These are the activations of a small neural network, seen along a few directions. Each row is one input.
In each table, some parts of the input vary, and every possible input appears once, in random order.
A made-up example of a description, with smaller parts first: one of 4 places along a line, together with either a single point or one of 9 places along a line or (one of 2 separate values, together with one of 8 places around a ring).
Shared parts are said once, and a part with two or three values counts as separate values.
(in the rows, 128 means zero)

Other details of the inputs shift rows strongly along two fixed directions, in all tables alike. That doesn't count.

Table:
x1: [131 150 121 151 136 139 130 129 133 128 102 130 139 134  98 139 146]
x2: [150 111 130 148 110 142 120 144 126 117 105 118 136 125 140 131 141]
x3: [160 122 122 157 113 132 119 156 119 129 105  87 149 121 178 125 147]
x4: [133 111 126 109 116 111 133 128 131 119 133 152 122 112 155 122 102]
x5: [155 128 113 155 119 125 135 141 134 120 103 129 139 121 135 122 132]
x6: [132 102 135 102 117 120 121 134 124 121 149 137 114 115 149 123 100]
x7: [134 120 121 104 125 109 131 134 133 120 137 155 121 110 144 121  96]
x8: [108 114 135  67 131  99 120 125 126 138 180 140  95 114 188 114  91]
x9: [ 81 151 143 119 157 143 138  90 123 148 152 118 119 164  56 143 147]
x10: [136 127 127 136 112 136 125 136 128 124 111 131 137 127 130 128 126]
x11: [108  99 137  67 122 101 138 115 126 127 179 159 101 113 154 113  70]
x12: [150 134 114 147 117 128 125 145 134 118  95 139 142 117 135 130 129]
x13: [132 109 128 109 110 115 131 132 130 120 131 149 123 114 154 119 101]
x14: [150 124 111 156 126 123 132 141 135 120  99 136 140 115 136 123 139]
x15: [130 113 132 106 114 120 127 134 127 121 142 141 119 115 144 118  97]
x16: [129 146 129 151 127 145 126 128 129 130 105 122 139 138  97 135 146]
x17: [124 138 131 139 135 144 115 133 122 137 124  93 140 135 146 140 150]
x18: [123 138 135 135 134 129 121 132 126 136 126 106 129 140 154 126 150]
x19: [149 120 127 147 107 141 119 145 127 119 104 124 141 126 137 130 133]
x20: [147 120 127 149 107 141 127 142 128 119 101 124 139 124 137 126 135]
x21: [142 129 123 142 119 140 108 147 124 129 112  98 144 124 167 135 140]
x22: [134 118 117 107 133 107 129 136 135 121 139 158 122 104 142 120 102]
x23: [133 118 130 141 116 137 133 128 126 123 116 121 133 133 126 126 136]
x24: [155 127 109 157 126 122 132 144 136 120 104 133 140 114 133 121 136]
x25: [127 143 130 150 126 149 127 127 128 132 108 119 140 141  99 135 148]
x26: [111 115 122  94 141 103 136 118 135 125 153 160 113 112 134 125 103]
x27: [105  98 142  85 128 116 129 114 125 125 167 141 105 126 138 130 103]
x28: [167 117 118 161  99 134 131 148 129 117  96 117 146 121 151 114 132]
x29: [108  92 141  64 124 102 134 115 124 126 184 157  96 114 155 115  72]
x30: [ 67 184 149 118 183 141 124  95 120 167 169  92 112 176  59 148 171]
x31: [ 98 122 139  80 137 108 121 117 129 137 170 133 103 127 170 122 110]
x32: [101 130 126 106 154 114 139 110 135 133 150 149 115 125 105 132 122]
x33: [112 102 136  69 124  97 137 116 128 125 176 162 101 110 153 112  71]
x34: [171 122 115 164 105 127 132 147 132 116  94 124 145 116 150 116 134]
x35: [149 121 123 153 109 133 131 136 129 120  99 126 140 126 138 122 136]
x36: [130 116 133 136 122 137 132 124 124 125 124 120 131 138 123 128 137]
x37: [ 83 174 133 127 180 135 139  90 128 150 157 124 118 159  35 146 152]
x38: [101 106 135  62 136 103 123 117 119 141 189 126 100 114 179 124  87]
x39: [ 84 157 139 122 164 136 139  88 126 147 151 123 118 159  55 146 148]
x40: [116 145 137 141 143 146 130 113 123 137 134 106 129 154  76 136 151]
x41: [ 70 167 149 117 172 146 137  83 123 153 167 107 114 173  26 147 151]
x42: [118 154 132 145 141 140 134 113 128 138 126 113 132 149  76 133 147]
x43: [131 129 120 140 131 125 137 124 132 125 114 135 131 129 121 129 133]
x44: [126 128 132 139 134 136 122 132 120 135 125  92 139 137 152 135 148]
x45: [157 141 111 146 124 127 119 150 132 118 103 142 142 110 131 125 127]
x46: [124 157 133 146 137 144 111 137 128 139 114 102 135 142 138 133 163]
x47: [111 119 125  92 139 104 137 114 132 125 156 162 112 113 137 125 101]
x48: [150 116 128 149 108 141 125 142 127 119 104 123 139 126 139 127 137]
x49: [128 150 128 150 134 142 128 123 130 131 108 126 137 138  94 138 148]
x50: [134 152 118 155 139 138 128 130 132 128 104 133 140 129  99 136 151]
x51: [138 130 116 146 131 124 135 128 131 124 113 138 134 122 127 126 137]
x52: [136 124 129 136 110 137 123 138 128 121 112 128 135 125 131 129 126]
x53: [169 106 125 158 102 136 123 152 126 114  99 111 142 122 153 120 139]
x54: [136 111 134 140 119 138 126 131 124 122 120 115 131 135 128 130 142]
x55: [157 138 119 146 115 131 119 148 130 119 102 135 142 116 132 125 123]
Description of these inputs: one of 5 places along a line, together with either one of 2 separate values or one of 9 places along a line.
Changing only the place on the line of 5 turns x23 into x20. The same change can be made to x36. Which row results?
Answer: x48
A walk changes only the place on the line of 9. It starts at x24 and steps to x37. List the rest of the walk in order.
Answer: x5, x34, x42, x28, x41, x40, x53
Which other rows does x18 become when the choice among 2 separate values takes its other values? List them by row number.
Answer: x44
A walk changes only the place on the line of 9. It starts at x26 and steps to x47. List the rest of the walk in order.
Answer: x12, x4, x13, x10, x52, x19, x27

Table:
x56: [ 58 106 175  57 121 142 131  87 115 138 182 138  89 156  91 145 104]
x57: [123 165 124 155 148 153 100 150 142 123  83 145 145 134  83 154 171]
x58: [101 120 136 139 158 133 158  84 124 140 149 104 125 162  71 139 160]
x59: [144  76 138 120  61 142 123 143 114 110  99 126 141 113 189 131  97]
x60: [133 151 115 167 132 123 160 111 142 128  97 142 137 135 122 119 151]
x61: [148 181 104 159 142 135 122 144 129 135 103 123 160 117  76 141 128]
x62: [169 109 139 120 114 122  96 163 109 126 139  89 128 114 236 123 127]
x63: [108 119 127 114 139 137 114 124 129 123 129 141 128 118 124 153 128]
x64: [142  98 133  96 118 115 123 139 126 118 170 143 104 115 128 108  85]
x65: [141 127 106 129 134  96 117 166 142 141 122  95 132  97 247 107 134]
x66: [130 147 110 168 158 120 158 120 134 132 101 128 143 136  98 133 162]
x67: [112 157 117 145 146 144 112 133 133 124  95 136 157 129 105 161 143]
x68: [125 194 126 173 134 173  98 143 142 130  57 141 150 149  69 148 185]
x69: [156  71 132 121  87 135 110 161 130 105 108 146 125 102 183 128 118]
x70: [167  75 103 150 115  99 157 133 132 109 111 137 133 100 188 108 125]
x71: [122 148 132 123 144 146 123 120 121 137 154 108 127 142  59 138 117]
x72: [ 77 117 170  53 130 125 137  90 116 138 213 132  81 157  72 117  71]
x73: [115 182 108 146 139 130 109 145 135 159 114  87 138 140 181 117 167]
x74: [144 110 111 129 129 112 106 163 127 139 133  82 131  98 247 107 139]
x75: [160  64 133 144  72 118 163 123 122 110 109 113 141 126 187 106 111]
x76: [ 65 119 163  45 137 122 148  77 110 149 219 124  91 155  71 128  59]
x77: [117 160 119 139 123 145 116 127 135 124  83 146 151 128 126 144 133]
x78: [107 138 132 131 150 152 104 131 132 130 119 137 124 133  84 156 159]
x79: [ 50 135 190  35 159 121 121  81  95 165 243  99  77 175 138 138 107]
x80: [121 147 127 122 143 145 129 117 117 141 152 104 135 140  65 142 110]
x81: [148 105 113 122 109 116 116 158 141 101  97 166 143  91 192 131 106]
x82: [133 180 110 199 140 146 156 111 139 138  72 117 159 149  84 137 177]
x83: [140 133 119 120 142 120 114 141 129 126 150 143 116 114  94 121 113]
x84: [137 181 117 200 141 147 147 116 143 132  74 126 146 154  74 127 191]
x85: [121 108 112 139 150 110 164 100 127 133 136 122 131 128 125 133 135]
x86: [ 42  98 181  39 129 134 132  81 117 142 203 150  73 158  86 143  98]
x87: [ 59 124 155  66 176 121 122  99 114 167 222  79  99 145 161 123 133]
x88: [ 70 102 155  61 144 132 127  95 123 134 185 145  95 137 103 151 110]
x89: [ 76 112 172  53 131 123 134  94 118 138 217 138  75 158  70 113  72]
x90: [ 89  85 145  89 153 103 167  74 126 132 192 134  94 147 108 122 123]
x91: [164 139 116 120 127  91 100 168 134 125 122 112 128 100 236 125 123]
x92: [132  70 124 119 122 103 168 102 124 124 148 123 127 123 161 120 112]
x93: [113  84 132  94 112 130 125 120 120 121 142 134 129 114 158 147  99]
x94: [124 160 126 135 121 147 111 135 140 122  84 156 138 129 120 136 144]
x95: [180 105 102 130 106 110 121 162 128 109 122 141 137  83 168 110  87]
x96: [166 121 122 120 125 107  92 164 118 126 132  98 124 102 237 126 129]
x97: [152 206 118 179 131 155 107 144 136 138  81 130 150 136  56 128 153]
x98: [135  64 132 120 124 101 157 111 130 115 154 138 107 129 152 105 126]
x99: [130 144 107 167 154 119 163 118 131 135 100 124 150 133 105 137 154]
x100: [128 168 114 183 168 133 149 120 134 134  93 122 145 149  61 139 188]
x101: [184  94 119 128  90 123 120 164 127 105 127 131 129 100 165 104  89]
x102: [135 137 110 118 140 121 127 129 122 132 145 127 136 110 105 134  97]
x103: [107 109 121 108 135 128 119 120 125 123 133 140 133 113 140 152 113]
x104: [117 161 125 141 147 148 107 140 140 121  95 145 144 131  94 155 155]
x105: [130  91 119 133 145 101 153 114 133 121 143 144 109 125 132 113 141]
x106: [145 194 115 165 155 142 106 151 135 135 104 133 143 130  41 136 156]
x107: [128 166 115 186 169 132 145 124 136 134  93 127 140 151  57 135 193]
x108: [129 191 118 205 151 151 141 117 143 137  75 129 143 161  52 128 203]
x109: [122 194 122 172 133 172 103 135 138 129  57 132 160 146  79 154 173]
x110: [161  62 139 145  71 120 159 125 124 105 111 117 134 129 185 100 117]
x111: [ 67 101 152  63 145 132 129  91 121 136 184 141 100 136 106 155 104]
x112: [153 206 118 184 133 155 102 149 138 138  80 135 146 138  49 124 159]
x113: [145 195 113 161 152 142 111 147 132 134 104 128 148 128  47 139 150]
x114: [140 137 118 117 139 122 119 136 127 125 149 137 121 113  99 125 109]
x115: [178 124 101 127 108 101 126 165 134 111 114 158 141  79 167 109  85]
x116: [169  75 107 149 114  99 153 136 134 105 112 142 127 102 185 104 130]
x117: [ 35 125 176  48 158 128 130  83 105 172 241  82  90 168 151 118 121]
x118: [112 118 130 112 137 138 112 127 131 121 129 144 122 119 121 150 133]
x119: [164  62 142 145  71 119 154 129 126 101 113 122 128 130 182  95 121]
x120: [176  91 137 126  65 134 126 157 119 108 119 119 131 116 165  99  75]
x121: [163  58 143 148  71 117 151 133 127 100 114 127 123 132 180  92 125]
x122: [174 132 109 130  93 107 126 154 137 117 106 165 134  89 173  97  81]
x123: [148 203 110 179 130 153 117 138 131 143  79 121 163 131  65 136 140]
x124: [160 151 117 115 109  98  97 161 128 133 117 124 126 117 239 115 121]
x125: [146  75 144 119  59 144 120 148 118 108 100 130 132 115 187 126 103]
Describe the family of inputs behind these rows.
Answer: one of 5 places along a line, together with either one of 2 separate values or (one of 3 separate values, together with one of 4 places along a line)
Changing only the place on the line of 5 turns x66 into x60. The same change can be made to x65. Which row results?
Answer: x73
Which other rows does x86 become when the choice among 3 separate values takes its other values? List them by row number.
Answer: x89, x121
Which other rows does x98 become when the place on the line of 5 takes its other values? List them by row number.
Answer: x105, x107, x108, x121
A walk changes only the place on the line of 4. It starts at x92 and steps to x58. List the rest of the walk in order.
Answer: x90, x98
Which other rows does x87 become when the choice among 2 separate values takes its other values? List them by row number.
Answer: x62

Table:
x126: [187 135 116 196  92 158 100 182 125 119  54  84 169 123 171 130 170]
x127: [ 90 147 133 120 162 132 142  95 132 137 146 147 119 148  46 146 138]
x128: [116 160 130 176 153 148 143 107 126 144 111  89 141 165  75 137 187]
x129: [145 145 119 169 130 147 132 133 132 120  92 126 148 134  70 137 150]
x130: [ 94 169 129 121 173 130 131 103 130 148 154 123 119 148  55 143 140]
x131: [131 161 130 169 126 160 121 127 130 128  89 125 147 144  55 144 156]
x132: [ 96 152 136 101 150 123 127 111 129 140 158 138 114 136  98 133 117]
x133: [ 92 124 134  72 149  97 137 105 134 134 175 162  99 121 139 122  93]
x134: [142  90 133 110 100 120 123 144 122 122 140 120 122 112 200 112 109]
x135: [ 99 104 139  81 135 110 129 117 124 136 170 127 108 124 173 127 109]
x136: [106 119 132  77 141 102 136 111 127 133 178 151 102 119 135 118  85]
x137: [138 152 136 165 125 165 107 138 119 134 106  80 145 156 103 139 166]
x138: [129 102 117  89 127  89 140 126 133 120 157 164 109  98 177 109  90]
x139: [108 127 133 109 136 129 141 106 127 129 148 148 118 137  80 133 113]
x140: [163  87 132 123  88 120 120 154 120 116 124 116 129 108 212 110 108]
x141: [145  94 123 115 108 111 121 147 129 118 123 129 129 103 220 121 115]
x142: [195 108 104 181  80 136 125 170 138  96  50 148 157 101 169 116 132]
Describe the family of inputs behind these rows.
Answer: either a single point or one of 6 places along a line or (one of 2 separate values, together with one of 5 places around a ring)
A walk changes only the place on the line of 6. It starts at x141 and steps to x135. List the rest of the walk in order.
Answer: x126, x134, x140, x137
